A small network was shown many inputs. Here are its activations along a few directions, one row for each input.
In each table, some parts of the input vary, and every possible input appears once, in random order.
Descriptions start from the smaller parts, as in this example, which fits no table here: values(2) and (point or ring(9) or (line(4) and ring(8))).
Shared parts are said once, and a part with two or three values counts as separate values.
(in the rows, 128 means zero)

Other details of the inputs vary at random and push rows far along two fixed directions, the same in every table; ignore that.

Rows:
row 1: [148 122 155 124 106 146 105 152 151 134 178 124]
row 2: [168 114 104  85  98 154 105 167 115  93 165 120]
row 3: [101 185 178 189 187  69 147  82  87 182  61  86]
row 4: [153 113 114 110  87 154 113 161 161 130 188 118]
row 5: [ 86 143 113 110 126 110 153  56 144 191  37 104]
row 6: [151 120 182 137 147 134 103 145 131 118 205 117]
row 7: [118 139 126 150 169 137 121 173 128  84 191 153]
row 8: [116  43  64  81  94 170 118  91 175 125 123 166]
row 9: [147  91  78  59  42 165 145 141 166 118 102 125]
row 10: [115 189 176 197 166  65 153  95  90 190  71  95]
row 11: [119  99  84 104 135 174 111 156 142  95 173 153]
row 12: [138  83 103  63  98 142 123  89 145 115 102 130]
row 13: [ 90 128 124 116 116  94 160  54 160 191  46 115]
row 14: [150 151 121 126 100 120 130 143 108 122 113 121]
row 15: [159 145 189 142 159 117 109 150  85  89 171 124]
row 16: [125 119  98 156 128 134 126 137 113 136 124 148]
row 17: [141 158 144 109 155 126 120 173 112  71 178 121]
row 18: [137 154 205 173 195  90 128 126 118 129 171 107]
row 19: [123 107  97 143  95 150 151 155 156 129 126 149]
row 20: [131 134 144 140 102 127 155 143 160 151 135 106]
row 21: [135 169 151 216 165 105 131 171  91 120 159 148]
row 22: [118  47  73  87  78 178 110  94 161 133 122 169]
row 23: [118 185 185 166 189  93 137 147 121 124 167 104]
row 24: [155 139 142 114 157 135 101 168  88  76 171 106]
row 25: [ 94 155 103  99 125 105 155  61 106 161   4 113]
row 26: [128 133 140 172 133 133 116 147 117 128 141 160]
row 27: [ 96 158 129 122 130  74 167  56 113 167   5 121]
row 28: [112 111 100 144 148 141 117 124 112 124 119 139]
row 29: [166 148 167 129 124 135 102 176 103  89 173 130]
row 30: [105  59  53  76  86 165 127 108 182 125 121 168]
Each input here is: values(3) and (point or ring(9)).
Question: The inputs of row 15 and row 6 match in every part but the values(3) part. If row 29 is changed in the same way as row 15 into row 6, which row does it become?
Answer: row 1
Question: Change only the values(3) part in row 17. List by row number the other rows that result.
Answer: row 7, row 23
Question: Change only the values(3) part in row 4. List by row number the other rows that result.
Answer: row 14, row 21

Rows:
row 31: [166 114 149 140 132 143  99 181 144 101 227 135]
row 32: [100 131 127 153 119 116 137  80 113 160  42 145]
row 33: [130  98 102 111 120 140 113 117 121 133 122 152]
row 34: [129 142 175 154 171 126 117 148 105 100 158 121]
row 35: [132 110 122 127 114 159 126 148 133 126 159 128]
row 36: [135 152 168 138 156  96 127 144 109 114 148 110]
row 37: [135  91 114  86 104 147 118 117 174 137 148 114]
row 38: [142 126 123 131 131 148 115 171 122 100 153 116]
row 39: [147 154 165 159 147 100 117 165 100 107 164 133]
row 40: [142 108 129 132 119 129 112 146 132  96 169 144]
row 41: [129 146 117 128 131 128 132 126 125 110 134 132]
row 42: [174 129 152 111 127 146 108 172 108  85 203 137]
row 43: [136  95  96  89 126 163 117 159 141  93 181 154]
row 44: [128 142 150 170 156 130 131 154 100 113 137 124]
row 45: [148  95 120 131 123 142 136 149 143 120 153 124]
row 46: [122  78  94  74  89 145 124 101 164 116 124 126]
row 47: [133 101 122  97 143 143 112 134 126 112 160 128]
row 48: [104 127 104 127  95 133 143  95 144 181  89 117]
row 49: [133 146 118 149 133 120 134 119 105 131 114 111]
row 50: [114 157 127 119 119 106 167  79 114 157  48 132]
row 51: [128 176 177 188 176  90 148 146 120 133 148 124]
row 52: [137 105 106  61  90 153 106 135 159 123 134 110]
row 53: [104 117  89 121 121 125 117  85 133 161  81 145]
row 54: [150 119 132 143 130 138 127 164 141 126 182 112]
row 55: [127  98 117 131 106 119 141  88 145 160  73 144]
row 56: [151 102  96  76  85 160 134 129 132 124 131 122]
row 57: [131 144 135 128 133 112 137 157 126 108 148 135]
row 58: [123 108 122 121  99 150 119 115 138 142 122 149]
row 59: [148 159 175 126 157 111 133 130  96 115 143 109]
row 60: [121 133  97 111  93 126 138 115 133 162  67 108]
row 61: [153  76 127  91 120 154 115 145 164 101 179 125]
row 62: [120 100 110  79  92 159 113 113 170 144 150 120]
row 63: [ 97 152 118 137 126 110 152  93 128 151  38 132]
row 64: [121 140 150 161 154  99 160 118 131 138 100 136]
row 65: [108 166 137 163 181 105 133 132 112 125 132 137]
row 66: [103 163 119 128 116 101 152  99 131 164  42 125]
row 67: [119 124 151 124 134 137 126 118 131 134 135 123]
row 68: [115 130 120 153 125 103 151 107 119 138  90 118]
row 69: [121 162 154 169 146 101 126 119 101 138  77 130]
row 70: [133 165 161 152 167 102 125 115  98 118 132 105]
row 71: [136 146 134 128 111 118 113 136 122 140 107 128]
row 72: [139 117 100 114 100 141 110 109 128 122 125 137]
row 73: [123  93  92  90  67 164 108 112 167 153 139 143]
row 74: [120  99  95  98  98 139 136 123 159 106 134 145]
row 75: [117 127 111 143 145 118 142 112  99 152  90 126]
row 76: [132 153 168 143 165 117 116 146 111 106 137 109]
row 77: [138 152 148 158 146 102 137 161 101 119 144 113]
row 78: [105 138 101 146 151 117 133 108 116 155  95 121]
row 79: [116  95  94  96  98 167 128 131 154 110 124 152]
row 80: [111 175 163 170 155 106 143 133 123 144 140 129]
row 81: [108 127 118 118 155 121 118 104 130 139 120 119]
row 82: [124 155 166 163 159 127 135 156 117 114 165 141]
Question: The inputs of row 48 and row 73 match in every part but one. If row 35 is changed in the same way as row 48 into row 73, which row does it become?
Answer: row 58
Question: Describe the family of inputs behind these rows.
Answer: values(4) and (line(4) or ring(9))
Question: Change only the values(4) part in row 74. List by row number the other rows that result.
Answer: row 40, row 46, row 68
Question: Change only the values(4) part in row 43. List by row number the other rows that result.
Answer: row 33, row 47, row 75
